These are the activations of a small neural network, seen along a few directions. Each row is one input.
In each table, some parts of the input vary, and every possible input appears once, in random order.
Descriptions start from the smaller parts, as in this example, which fits no table here: ring(8) and (point or ring(11) or (values(3) and line(4))).
Shared parts are said once, and a part with two or three values counts as separate values.
In the rows, zero is written as 128.

Other details of the inputs shift rows strongly along two fixed directions, in all tables alike. That doesn't count.

Table:
row 1: [151 108 152 148 157 151 122 132 109 147 133 106 147 126]
row 2: [126 129 128 124 122 120 125 126 130 125 131 130 121 129]
row 3: [124 134 178 109 168 130 113 139 106 158 134 123 155 111]
row 4: [134 117 161 137 155 140 118 133 110 145 134 104 147 122]
row 5: [131 132 118 129 127 140 122 123 137 124 126 133 132 131]
row 6: [115 144 184  97 167 122 117 142 111 160 131 132 160 108]
row 7: [122 142 108 114 114 122 126 123 146 118 124 149 121 130]
row 8: [108 136 111 126 108 110 147 127 138 115 120 133 116 128]
row 9: [125 138 132 115 130 125 120 127 131 129 130 138 129 125]
row 10: [123 133 111 117 108 109 128 125 137 117 129 143 107 132]
row 11: [132 133 112 116 112 113 133 127 137 121 128 150 110 133]
row 12: [131 124 120 135 122 130 127 124 132 122 129 125 125 132]
row 13: [138 124 119 128 124 128 131 128 132 128 128 137 124 132]
row 14: [161 100 138 166 152 165 120 126 111 140 133  97 143 133]
row 15: [127 121  99 166 114 152 134 120 133 106 123 102 129 139]
row 16: [ 80 154 219  62 163  71 130 158  85 171 133 140 143  84]
row 17: [134 125 176 113 165 124 123 144 102 160 134 125 148 114]
row 18: [169  77 107 228 137 196 119 112 108 113 135  45 132 147]
row 19: [123 133 114 117 110 110 128 125 136 118 130 143 108 132]
row 20: [140 120 153 142 160 157 113 129 115 145 131 107 157 123]
row 21: [101 138 154  99 121  85 131 137 106 133 133 135 104 108]
row 22: [102 145 107 126 108 122 142 128 143 110 117 134 130 131]
row 23: [125 126 172 121 157 127 120 137 108 151 134 114 149 117]
row 24: [120 136 110 120 110 119 132 124 144 117 123 143 120 133]
row 25: [122 136 170 111 162 133 116 137 115 152 130 125 157 114]
row 26: [128 136 109 114 114 122 139 129 146 123 122 155 123 133]
row 27: [142 116 156 133 155 139 122 136 111 147 132 116 144 123]
row 28: [112 131 115 123 106 103 150 127 132 117 122 130 106 128]
row 29: [123 141 107 115 114 124 126 123 145 118 125 148 121 131]
row 30: [125 137 128 118 130 128 121 127 134 128 128 137 130 127]
row 31: [136 119 114 145 121 140 126 120 133 119 128 120 125 136]
row 32: [134 121 111 143 119 141 129 122 137 118 128 123 128 137]
row 33: [158  95 132 181 147 174 117 120 114 130 134  81 145 137]
row 34: [128 136 109 115 113 119 136 128 144 122 122 154 120 133]
row 35: [120 135 111 118 110 115 132 125 142 118 126 142 117 132]
row 36: [132 116 101 168 114 149 134 120 131 109 125 100 122 140]
row 37: [132 133 112 112 113 109 132 130 135 123 128 153 107 132]
row 38: [126 127 126 127 123 124 126 126 132 124 129 128 124 130]
row 39: [128 116 108 158 115 134 140 121 128 114 125 106 117 134]
row 40: [131 133 110 116 113 116 134 128 140 121 126 150 113 133]
row 41: [131 112 111 153 112 125 143 121 123 115 127 106 107 134]
row 42: [136 127 128 121 127 121 129 130 127 131 131 138 122 129]
row 43: [128 135 128 118 130 125 119 127 128 129 131 137 124 126]
row 44: [128 135 107 115 113 123 139 128 146 122 123 155 123 133]
row 45: [122 142 106 116 114 129 129 124 149 118 122 149 127 132]
row 46: [121 143 106 114 114 128 129 124 150 118 122 151 127 132]
Description of these inputs: values(2) and (point or line(4) or (values(3) and line(6))).
Changing only the values(2) part turns row 33 into row 32. The same change can be made to row 20. Which row results?
> row 5
Change only the values(2) part in row 2. List by row number the other rows that result.
> row 23
Change only the values(2) part in row 35. List by row number the other rows that result.
> row 12
Change only the values(3) part in row 42. List by row number the other rows that result.
> row 2, row 9
Change only the line(4) part in row 22. List by row number the other rows that result.
> row 8, row 18, row 28

Table:
row 47: [136 124  66 154  96 149 128 112 153  96 122 129 107 148]
row 48: [ 76 175 162  43 116  49 158 157 122 144 120 188 113 100]
row 49: [143 105 209 142 204 164 120 147  90 182 134  84 196 113]
row 50: [153 111  93 155 110 145 122 117 144 112 131 123 113 149]
row 51: [ 86 165 149  58 112  62 148 151 127 138 121 187 112 106]
row 52: [134 118 204 147 206 173 115 142  90 173 131  81 197 104]
row 53: [144  96 215 149 201 131 135 149  59 183 140  70 156 104]
row 54: [159 101  80 179 107 166 138 110 146 108 121 108 124 154]
row 55: [159 102  84 175 110 162 136 112 146 105 126 111 121 151]
row 56: [132 137  92 112  98 112 128 121 159 108 127 158 106 144]
row 57: [161 111  84 174 110 165 102 103 136 101 137 106 106 150]
row 58: [131 118 209 140 204 168 109 147  82 176 135  86 193 106]
row 59: [160 108  78 181 108 169 110 107 137 100 134 104 109 148]
row 60: [164  99  64 200 108 186 126 101 146  95 121  90 115 153]
row 61: [130 130  89 128  97 121 138 122 153 109 123 153 114 142]
row 62: [136 128  74 146  96 143 123 114 147  95 127 135 105 145]
row 63: [ 87 167 145  48 109  55 139 144 132 136 123 189 107 105]
row 64: [143 118 207 138 204 167  95 140  85 174 143  81 186 107]
row 65: [132 138  93 112  98 110 125 117 159 108 126 161 103 146]
row 66: [  4 201 188  22 106   7 166 158 127 137 112 170 125  86]
row 67: [113 135 144  88 120  90 118 124 123 131 136 150  99 111]
row 68: [132 130  87 125  96 121 136 122 156 106 125 153 109 144]
Describe the family of inputs behind these rows.
> point or line(5) or (values(2) and line(8))
Start at row 67 and move only the line(5) part, one step at a time. The first step leads to row 63. Which rows follow, in order?
> row 51, row 48, row 53

Table:
row 69: [143 124  48 136  71 118 151 111 169  90 117 161  80 152]
row 70: [150 124  47 133  72 119 144 112 164  91 124 168  76 153]
row 71: [ 71 165 197  50 144  44 165 165 100 165 120 164 129  90]
row 72: [158  92 145 199 169 198 110 124 107 138 133  59 171 136]
row 73: [194  65 127 230 169 223 126 123 100 137 132  48 165 145]
row 74: [106 128  61 145  53  97 140 108 138  72 127 127  51 136]
row 75: [128 124 179 143 181 165 108 133 101 156 132  89 178 114]
row 76: [131 141  48 132  70 127 118 102 166  79 128 155  77 147]
row 77: [152 109 113 154 132 153 141 126 130 128 124 118 135 140]
row 78: [114 137 142 110 134 118 124 128 135 134 127 133 137 124]
row 79: [146 126 145 106 144 121 124 139 117 150 132 154 130 122]
row 80: [ 42 182 209  27 139  30 151 163 108 161 122 168 137  83]
row 81: [122 131 128 131 132 136 125 126 136 127 126 122 141 133]
row 82: [142 131  53 129  69 118 115 106 164  82 132 160  71 153]
row 83: [158  93 161 176 170 175 120 128 104 149 134  74 167 133]
row 84: [128 139 156  92 140 107 119 138 124 147 133 156 134 120]
row 85: [135 127  52 137  67 115 142 106 173  86 121 153  82 155]
row 86: [111 140 203 106 187 137 109 140 101 169 131 110 178 100]
row 87: [106 164 167  68 147 105 105 140 122 148 133 163 140 105]
row 88: [114 144 150  96 139 112 119 133 131 138 132 145 137 120]
row 89: [177  77 135 217 164 207 118 122 106 135 134  53 167 144]
row 90: [147 108 152 186 175 197 106 126 103 142 131  67 178 125]
row 91: [ 56 173 203  39 137  34 158 162 107 162 122 166 134  89]
row 92: [142 127  52 134  68 116 135 107 168  85 127 159  78 155]
Describe the family of inputs behind these rows.
> line(4) and (point or line(5))
Changing only the line(4) part turns row 82 into row 84. The same change can be made to row 88. Which row results?
> row 92
List by row number the other rows that have the line(4) part in common with row 76.
> row 74, row 75, row 86, row 87, row 90
